array([-119.19,  177.54,  126.51,  119.10])
177.54, -119.19

array([[  0.7,   1.5,  -8.3,  10.1,  -2.5,  -8.8,  -5.5],
       [  0.3,  -1.8,   4.8,  14.5, -12.4,  14.1,  -1.1]])
14.5, -12.4

array([-0.166,  0.107, -0.045, -0.082])
0.107, -0.166

array([ 181.22, -136.96,  144.68, -187.85,  165.80,   92.16])
181.22, -187.85

array([[ 0.32,  1.27, -1.18, -0.37, -0.36,  1.67, -1.43],
       [ 0.77,  0.89, -1.09,  0.15, -0.73,  1.04, -1.95]])
1.67, -1.95

array([ 17.895, -11.985,  -1.893,  -3.196])
17.895, -11.985
---
[-29 -16  17 -20  15 -23  37] value -20, 37
[-661 -454  242 -747  700   -3 -482] value -747, 700
[-304  755 -136 -173 -550  233 -186] value -173, 755
[770 707 218 724 475] value 218, 770
[1 8 0 5 9] value 0, 9
[7 3 1 0 5] value 1, 7
---
[ 43 -32  18 -56 -14] >> 18
[ 36 -13  34  -2 -47 -44 -39] >> -47
[-47 -19  27  19] >> -19
[ 23  47 -10 -45] >> 47
[  7  42  -7 -30] >> 42
[ 19 -18 -33 -11 -52] >> -33
[  2 -19  45 -41] >> -19
---
[[-19   0  28 -42 -22 -13  19]
 [-39   0   1  10 -39  13   8]
 [  9 -21 -22  -7  -4 -16  11]] -> -13

[ -6  42 -27   6 -17 -12  49] -> -12

[-22  41 -25  15] -> -25

[ 11  42  30 -24] -> 30

[[ 10   2 -39   6]
 [-20 -14 -35  46]
 [ 35 -26 -22 -27]] -> -39

[[ 20  -5   6  23  24  30  -1]
 [-17 -16   3   5  47 -11 -30]
 [-12 -16  15  -4  47 -30 -36]] -> 30

[-51  11  10 -18  40  -2  -3] -> -2

[[ 11  -6  -6   3  -1   6]
 [ 18  -8  15 -42  13 -16]
 [  0  15 -15  21   2  21]] -> -1
---
[-18 -41 -25  -5  21  19   9] -> -18
[ 12 -43  35 -52  51  23 -50] -> 12
[ 17 -49  49 -24  48] -> 17
[-16   5 -20  40 -10 -17] -> -16
[-13  14   8 -48  31] -> -13
[ 46 -21  17  -5 -27  51] -> 46
[-43 -10  29 -55 -26] -> -43
[36 43 18 22] -> 36
---
array([[ -2, -12, -14, -51],
       [ 15,  31, -23, -33],
       [  7,  35, -34, -22]]) gives -2, -22

array([-26,  44, -22, -18]) gives -26, -18

array([[  2, -41, -15, -15,  36,  17],
       [-32,  22,  31,  21,  10, -17],
       [ 14,  31,  37, -20,  20, -21]]) gives 2, -21

array([[  0,  13,   5, -27, -16],
       [-56, -46,  39, -18,  50],
       [-45,  -2,  21, -19,  12]]) gives 0, 12

array([-9, 11,  5, 43]) gives -9, 43

array([-41, -16, -31, -15, -18]) gives -41, -18

array([[ 43,  42,   6,  -9],
       [-23,  35,  11,   1],
       [ 15, -23,  44, -42]]) gives 43, -42

array([ 40,   3, -29,  -9,   6]) gives 40, 6

array([[-48,  10, -49, -26,  28,  27, -33],
       [-10,  16,  55,  31,  36,  12,  29],
       [-17,  32,  13,  -7,  -3,  -5,  27]]) gives -48, 27

array([-33, -10, -50,  24, -15,  -4,  14]) gives -33, 14
---
[[-8  0 35 12  4]
 [-8 -5 57 15  9]] ⇒ -5

[-31 -47 -35 -28  23  -2 -24] ⇒ -47

[[ 18 -40 -30 -14 -24   2 -35]
 [-18  33   9  17  12 -22  42]
 [ 18   9   7 -43  28  18  25]] ⇒ 9

[[-33  36 -41 -33 -40]
 [ 53  22   6   6 -11]
 [-26 -23 -30   1 -32]] ⇒ -23

[[ 47  25 -11  17  16]
 [ -4 -28   0  43  10]] ⇒ -28

[ -2  49   7 -29  21] ⇒ 49

[ -6 -40   3   6 -12   5] ⇒ -40
---
[[ 564 -375  575  764 -302]
 [ 300  213 -130  383  375]
 [ 607  542  153 -557  823]] ans = 575

[[18 33 56 21 48 57]
 [26 36 66 49 49 13]
 [64 40 16 23 88 47]] ans = 56

[[7 4 4 5 6]
 [3 5 5 5 7]
 [5 5 2 8 5]] ans = 4

[[-22 -26  26  17]
 [-45  21 -19 -22]
 [ 24 -36  31   6]] ans = 26

[[663  78 215 275 794]
 [528  10 949 532 793]
 [331 309 914 565  82]] ans = 215

[[ 744  662  319  -99  462  179  184]
 [ 252  122 -203 -549  696  299  272]
 [ -25   63   59 -357  886 -117 -189]] ans = 319
---
[[4, 4, 7, 9], [4, 5, 7, 8], [6, 2, 7, 3]] ==> 7
[[457, 306, 474, 527, 405, 206, 728], [807, 567, 664, 87, 688, 722, 262], [809, 734, 661, 138, 678, 895, 43]] ==> 474
[[5906, 4650, 5519, 7073], [6188, 3075, 6709, 5497], [3814, 5667, 7676, 9368]] ==> 5519
[[-528, 251, -42, 448, -169, -155], [601, -224, -330, -594, 357, 362], [495, -188, -276, -713, 269, 370]] ==> -42
[[4, 4, 5, 5], [7, 7, 7, 4], [5, 4, 2, 7]] ==> 5
[[171, 24, 137, 182, 54, 201, 48], [88, 157, 153, 96, 177, 180, 190], [72, 115, 109, 44, 157, 81, 166]] ==> 137
